Each row below holds a small network's activations on one input, seen along a few directions.
In each table, some parts of the input vary, and every possible input appears once, in random order.
Descriptions start from the smaller parts, as in this example, which fits no table here: one of 4 places along a line, together with either a single point or one of 11 places around a ring or (one of 3 separate values, together with one of 5 places around a ring).
Shared parts are said once, and a part with two or three values counts as separate values.
In the rows, 128 means zero.

Other details of the inputs vary at random and push rows far along three fixed directions, the same in every table; ignore that.

A family of inputs:
x1: [ 95  89 129 159 161 152 154 123 137 126 123  55 125 146 150]
x2: [126 118 146 104  98  93  86 107 125 133  91 146 130 103 143]
x3: [ 82 129 155 122 131 111  76  98 112 145  84 138  98 128 153]
x4: [195  97 149 140 143 165 155 159 128  84 146 153 136  82 118]
x5: [123 170  67 103 114 113 144 131 124 140 196 146 153 153 109]
x6: [ 72 162 107 101 113  88  79  96  87 153 147 144 101 147 168]
x7: [127 145 150 115 111  85  74 114 125 140  77 143 112  99 135]
x8: [131 116 144 143 133 143 149 144 154 124 109  94 147 127 103]
x9: [178 158 107  98 132 111 104 125 109 113 153 233 113 104 117]
x10: [126  96 144 126 121 111 112 111 138 125  86  90 133 100 149]
x11: [118 151  76 117 139 130 148 121 113 133 198 153 135 156 128]
x12: [189 122 152 111 124 124  94 129 111 101 113 214 108  71 128]
x13: [135 122 168 129 112 123 107 139 133 126  79 106 124 105 127]
x14: [179 167  85  97 115 126 153 146 127 120 192 203 157 134  78]
x15: [118 105 174 145 142 140 109 130 123 123  85 109 107 112 145]
x16: [197  97 136 124 124 145 161 151 147  90 130 141 158  92 103]
x17: [184 124 121 134 140 165 172 167 124  99 190 158 144 119 108]
x18: [131 102 168 128 105 119 109 132 131 124  84  94 132 102 146]
x19: [102 102 153 145 139 112 114 106 153 138  56  75 116 126 132]
x20: [ 99 130 145 129 141 105  81  97 115 141  81 141  89 122 148]
x21: [194  99 135 141 145 158 155 157 126  88 156 141 128  89 126]
x22: [ 98 103 144 150 143 140 151 127 158 140  94  62 140 150 112]
x23: [111 117 112 143 157 160 178 135 133 127 169 105 145 163 123]
x24: [ 86  95 160 133 116 113 107 107 143 142  66  66 130 125 151]
x25: [ 95 134 146 132 141 102  78 101 117 144  83 137  87 123 152]
x26: [102 134  99 138 133 137 174 145 139 142 160  54 149 170 124]
x27: [ 88 186  91 112 114 117 145 137 126 166 177 129 145 189  98]
x28: [ 91  94 169 142 131 134 110 116 119 133  87  81 104 124 166]
x29: [162  84 126 168  94 209 169 130 144  93 126 143 142 129 156]
x30: [189 176  98  72  78  89  95 135 101 115 175 225 140  86 118]
x31: [ 83 146 106  98 120 100  98  88 103 146 141 166 113 151 148]
x32: [ 78 156  91 121 134 129 142 120 114 145 189 142 133 179 128]
x33: [132 150 150 113 107  87  74 120 122 140  81 140 105 103 134]
x34: [ 87 182  92 111 113 112 138 128 128 163 173 134 144 181  98]
x35: [193 138 114 146 160 162 168 169 133 101 178 168 133 118  93]
x36: [130 104 144 141 127 143 156 147 146 124 118  82 156 125 122]
x37: [139 109 139 154 152 138 155 138 157 127 102  85 140 127 105]
x38: [ 85 179 117 111 129  95  81 109  98 160 135 161  93 155 141]
x39: [133 116 146 164 166 155 148 149 138 121 119  96 114 132 120]
x40: [ 81 146  95 101 124  93  93  83 102 147 140 154 110 145 158]
x41: [ 91 190 108 100 104  73  81 109 115 169 123 150 109 152 127]
x42: [204 108 160 114  98 124 114 150 128  95 109 164 136  63 122]
x43: [ 94 130  94 141 139 135 175 138 144 145 158  56 155 170 121]
x44: [105 125  80 156  79 184 194 118 162 139 151  97 158 193 134]
x45: [135 118 141 154 149 137 148 143 156 126 103  83 140 126 107]
x46: [110 116 117 151 170 160 176 134 141 132 151 103 138 170 112]
x47: [ 95 155  66 108 123 109 149 111 130 152 175 119 146 174 118]
x48: [114 108 176 144 140 138 107 129 119 127  85 105 105 114 150]
x49: [197 108 153 143 148 165 148 162 131  90 136 163 129  85 107]
x50: [191  92 154 130 131 139 116 138 115  86 117 155 116  61 141]
Each input here is: one of 2 separate values, together with either a single point or (one of 4 places along a line, together with one of 6 places along a line).
Changing only the choice among 2 separate values turns x44 into x29. The same change can be made to x45. Which row results? -> x25
Changing only the choice among 2 separate values turns x22 into x12. The same change can be made to x33. Which row results? -> x38
Change only the place on the line of 6 in x48. List by row number the other rows that result. -> x3, x12, x15, x46, x49

A family of inputs:
x51: [127 101 173 149 134 138 113 136 151 122  60  85 123 112 134]
x52: [152 160 146 101 100 101  93 136 106 119 123 191 112  94 108]
x53: [131 108 148 134 162 131  82 113 105 115 111 141 100 110 163]
x54: [157 136 125  96 127 113  80 122 122 133 115 165 132 105 117]
x55: [ 84 161 101 111 147 105 131 126 124 159 159 111 138 180 111]
x56: [ 83 154 100 131 123 121 150 121 143 164 144 106 134 174 121]
x57: [ 66 147 107 143 164 138 140 120 114 152 170 117  98 176 141]
x58: [177 115 128 142 143 164 172 160 152 109 142 113 152 112  84]
x59: [140 112 121 139 137 138 135 149 135 104 146  93 167 150 146]
x60: [ 93 113 112 146 148 142 166 117 150 149 123  57 141 160 109]
x61: [112 135 157 139 135 106  86 115  95 110 111 168  85 125 167]
x62: [ 83 157  92 115 116 120 139 118 127 160 159 113 142 181 135]
x63: [149 111 151 166 140 145 172 158 158 106 115  96 143 127 107]
x64: [173 122 135 138 144 152 172 163 139 110 154 126 139 100  78]
x65: [159 150 123 101  79 108 104 122 124 125 123 196 120  90 138]
x66: [115 102 164 149 115  93 125 113 150 121  63 108 116 115 147]
x67: [129  80 163 150 166 131 122 111 123 119  87 104  93  95 147]
x68: [ 65 122 119 109 117 101  95  86 110 162 110  77 122 146 161]
x69: [169 118 131 154 123 156 184 154 150 110 131 124 140 116  97]
x70: [154 148 101 103 106 123 136 145 109 118 188 162 156 139 133]
x71: [137  88 158 133 118 153 110 133 134 123  90  85 130 102 158]
x72: [178 140  89 105 126 139 140 141 129 115 174 154 163 128 107]
x73: [ 87 164 127  98 112 103  95 111 100 162 125 137 103 119 111]
x74: [154 125 123 108 103 122  98 117 125 123 113 153 133  89 140]
x75: [126 133 109 141 112 156 160 114 126 108 165 220 119 155 142]
Describe the family of inputs behind these rows. -> either a single point or (one of 4 places along a line, together with either a single point or one of 5 places along a line)
Change only the place on the line of 4 in x53. List by row number the other rows that result. -> x57, x61, x67
Start at x65 and move only the place on the line of 4, one step at a time. The first step leads to x62. Which rows follow, in order? -> x74, x72
